Each row below holds a small network's activations on one input, seen along a few directions.
In each table, some parts of the input vary, and every possible input appears once, in random order.
A made-up example of a description, with smaller parts first: one of 4 places along a line, together with either a single point or one of 9 places along a line or (one of 2 separate values, together with one of 5 places around a ring).
Shared parts are said once, and a part with two or three values counts as separate values.
In the rows, 128 means zero.

A family of inputs:
R1: [130 131 123 189 110 132  87 113 145 145 141 164 114 107 137 134 130  93
 163]
R2: [150 136 140 131 141 136 123 115 118 120 121 115 141 107 115 120 119 161
 125]
R3: [146 141 133 163 132 134 114 106 119 127 115 125 141 103 121 116 122 158
 133]
R4: [ 62 117 100  67  88  93 187 173 137 135 120 115 128 231 171 126 141  87
  92]
R5: [ 82 138 103  74 101  90 192 166 116 130  88  90 160 211 157 104 134 154
  72]
R6: [146 137 121 184 124 131 103 109 123 137 109 134 148  99 123 111 130 154
 141]
R7: [130 104 128  99 148 137 134 141 130 122 150 138 104 118 118 148 140 105
 134]
R8: [148 120 131 103 160 134 144 133 109 114 120 109 138 108 105 125 135 168
 113]
R9: [129 133 133 169 117 135  97 110 141 137 146 154 109 110 135 139 122  98
 155]
R10: [131 120 142 112 138 138 117 128 140 123 151 138 105 119 119 146 123  99
 140]
R11: [149 133 142 113 151 135 131 120 117 115 122 109 139 109 106 123 120 161
 118]
R12: [133 125 140 134 126 139 107 121 141 130 150 143 108 115 128 143 121  99
 148]
What do these inputs look like to the network?
> one of 2 separate values, together with either a single point or one of 5 places along a line
Change only the choice among 2 separate values in R8. List by row number the other rows that result.
> R7

A family of inputs:
R13: [136 117 145  57 145 133 163 141 117 107 129  94 139 151 119 123 122 150
 100]
R14: [152  87 108 107 161 141 145 148 107 123 129 124 135 102 109 130 162 152
 129]
R15: [126 174 158 106 138 123 148 108 109 112 111  91 139 135 128 122  93 182
  93]
R16: [138 127 100 140 146 115 139 148 105 135 100 121 154 105 112 115 153 179
 113]
R17: [131  98 118  62 144 130 164 159 119 118 114 102 142 144 117 121 144 148
 106]
R18: [140 133 167  72 151 148 155 109 110  99 141  94 120 133 124 136 103 154
 108]
R19: [ 99  99 114  66 127 115 149 169 148 128 135 127 114 167 123 141 143  82
 116]
R20: [109 167 151 145  94 123 136  89 127 123 114 103 143 173 157 112  92 138
 112]
R21: [ 97 161 157 116  93 125 133 113 140 128 154 130 101 167 169 146  91  92
 126]
R22: [120  89 104 113 146 127 129 157 136 133 148 150 107 124 116 151 162  86
 140]
R23: [159 152 165 199 113 155  48  87 159 143 164 170  98  67 127 146  96  87
 187]
R24: [109 135 164  76 134 134 141 118 139 108 163 120  93 155 129 156 101  87
 120]
R25: [151  85 104 131 172 145 149 131  97 117 134 140 118  87 111 132 169 153
 135]
R26: [105 151 128 129  88 108 143 124 134 132 102 103 163 191 153  98 111 134
 105]
R27: [106 115  94 177 116 124 123 133 127 146 140 175  97 120 158 142 157  92
 152]
R28: [171 156 156 227 112 152  50  64 145 137 125 144 145  72 116 111  97 135
 173]
R29: [123 159 136  90 131 107 156 141 116 119  99  91 158 153 122 109 111 178
  86]
R30: [105 119 141  60 128 118 148 150 147 117 151 119 111 174 125 143 120  84
 111]
R31: [187 161 162 184 157 150  64  85 127 124 124 129 141  36  86 122  97 180
 151]
R32: [ 87 125 107 105  86 106 140 164 149 149 125 137 122 178 163 131 131  88
 123]
R33: [203 121 172 150 171 178  72  89 127 111 154 133 120  33  81 138 108 151
 168]
R34: [100 131 101 135  85 105 144 143 136 143  86 111 166 185 151  96 134 132
 110]
R35: [138 125  97 164 155 118 143 130  96 129 106 136 138  90 114 118 159 181
 120]
R36: [106 116  99 151 103 118 121 153 138 154 137 159 115 137 157 139 149  91
 146]
R37: [118 139 110  96 130 104 157 159 117 130  85  99 161 147 120 107 135 176
  91]
R38: [172 126 169 157 157 163  56  96 158 122 175 159  90  53  86 159 108  82
 182]
R39: [119  88  99 138 158 133 132 139 126 127 152 166  89 108 117 153 170  87
 147]
R40: [ 94 144 133 100  87 108 140 146 148 138 141 129 119 185 165 132 108  89
 118]
R41: [120 118  88 206 113 119 128 113 114 141 105 150 142 127 144 107 160 136
 139]
R42: [120 120  92 181 102 115 125 132 124 148 100 134 160 143 143 104 153 134
 133]
The inputs of R35 and R25 match in every part but one. If R37 is changed in the same way as R35 into R25, which row does it become?
> R17
What do these inputs look like to the network?
> one of 5 places around a ring, together with either a single point or one of 5 places along a line
List by row number the other rows that have the place on the ring of 5 in common with R32.
> R21, R23, R27, R36, R40

A family of inputs:
R43: [108 126 119  77 126 112 171 153 118 122 109 100 144 171 135 118 132 147
  92]
R44: [ 88 130 111  79 109 102 182 156 120 126 108 103 142 197 154 117 133 134
  88]
R45: [174 139 165 206 148 167  46  74 145 129 175 176  86  33 105 157 107  97
 193]
R46: [201 155 161 194 160 158  71  74 114 119 111 118 158  34  83 108 103 203
 150]
R47: [ 81 118 104 129  84 107 126 157 159 152 143 158 106 178 164 142 140  51
 140]
R48: [117 125 122  76 134 116 166 151 117 119 110  99 145 159 126 118 132 153
  94]
R49: [194 124 134 207 175 161  78  88 107 124 128 148 132  18  85 125 139 178
 166]
R50: [126 123 125  76 142 119 162 150 115 118 111  98 146 148 118 119 132 159
  96]
R51: [ 77 132 107  81  99  97 187 157 120 129 108 104 140 211 164 117 134 127
  85]
R52: [ 98 128 115  78 118 107 176 154 119 124 109 101 143 184 144 118 132 141
  90]
R53: [152 122 147 178 130 156  72  97 149 133 167 168  94  78 121 150 120  82
 179]
R54: [120 114 126 155 111 135  98 124 153 140 156 163 100 126 138 146 132  64
 162]
What do these inputs look like to the network?
> either one of 2 separate values or one of 4 places along a line or one of 6 places along a line
Start at R51 and move only the place on the line of 6, one step at a time. The first step leads to R44. Which rows follow, in order?
> R52, R43, R48, R50

A family of inputs:
R55: [163 134 143 175 139 150  87 100 129 130 139 144 123  71 115 131 119 137
 159]
R56: [163 122 154 208 139 165  50  78 153 132 177 181  85  54 110 156 119  71
 197]
R57: [117 111 133  39 166 127 184 155 107 103 141 105 109 146 118 147 136 140
  93]
R58: [101 107 128  70 119 121 130 167 161 134 160 143  95 161 132 157 131  54
 133]
R59: [158 143 131 150 146 131 121 115 108 124 101 110 158  92 107 108 124 192
 120]
R60: [163 129 149 190 138 158  68  90 140 132 157 163 104  62 114 144 118 106
 178]
R61: [ 57 150 109  87  70  84 184 158 134 138 103 104 144 240 183 113 120 110
  82]
R62: [112 111 117  48 131 114 195 158 108 111  97  76 164 191 131 104 138 165
  76]
R63: [161 139 137 161 142 141 104 108 118 127 120 127 141  81 112 119 121 166
 139]
R64: [154 147 125 140 152 122 137 119 100 119  82  94 175 103  99  96 128 215
 101]
R65: [ 58 116  82 141  67  95 148 162 150 158 131 160 111 207 187 133 153  51
 130]
What do these inputs look like to the network?
> either one of 5 places around a ring or one of 6 places along a line
Start at R64 and move only the place on the line of 6, one step at a time. The first step leads to R59. Which rows follow, in order?
> R63, R55, R60, R56

A family of inputs:
R66: [103 121 132 108 126 126 132 133 142 128 150 140  95 144 131 154 129  79
 133]
R67: [178 124 144 161 170 156  95 101 116 118 141 139 122  49  91 135 128 157
 153]
R68: [101 135 130 126 112 118 129 132 145 130 150 153  96 150 148 142 121  80
 134]
R69: [169 130 141 167 157 150  93 102 121 124 134 138 127  64 100 130 127 151
 151]
R70: [151 140 134 179 130 138  93 104 130 134 123 138 136  92 119 121 123 140
 148]
R71: [142 144 131 184 116 133  94 104 133 138 118 138 140 105 128 117 120 136
 147]
R72: [109 152 121  72 125  97 193 155  96 119  88  72 174 184 138 102 124 197
  64]
R73: [ 79 133  81  87 107  84 220 161  90 125  57  76 183 218 161  82 151 198
  53]
R74: [127 149 123 195  89 122  97 104 139 146 112 138 148 127 146 108 116 129
 144]
R75: [134 147 127 190 102 127  95 104 136 142 115 138 144 117 137 112 118 132
 146]
R76: [160 136 138 173 143 144  93 103 126 129 128 138 132  79 110 126 125 145
 150]
R77: [ 98 107 125  88 123 125 140 146 144 124 159 137 100 168 140 153 133  66
 128]
R78: [163 122 165  49 177 152 158 121 105  91 127  80 136 111  93 126 110 183
 100]
R79: [124 119 119  45 146 110 167 174 122 118  98  86 157 153 105 114 134 167
  83]
R80: [188 116 147 156 182 162  96  99 109 112 147 139 116  33  82 139 130 164
 155]
R81: [ 94 101 115  88 105 115 146 159 151 137 154 146 106 182 152 143 142  59
 129]
R82: [ 93 105 112 111  96 121 136 157 153 141 150 151 100 174 157 145 142  51
 142]
R83: [ 92 124 118 125  98 122 126 144 146 146 152 157  93 153 167 153 130  69
 142]
What do these inputs look like to the network?
> either one of 4 places along a line or one of 6 places around a ring or one of 8 places along a line
Which other rows belong to the same alternative as R82? List them by row number.
> R66, R68, R77, R81, R83
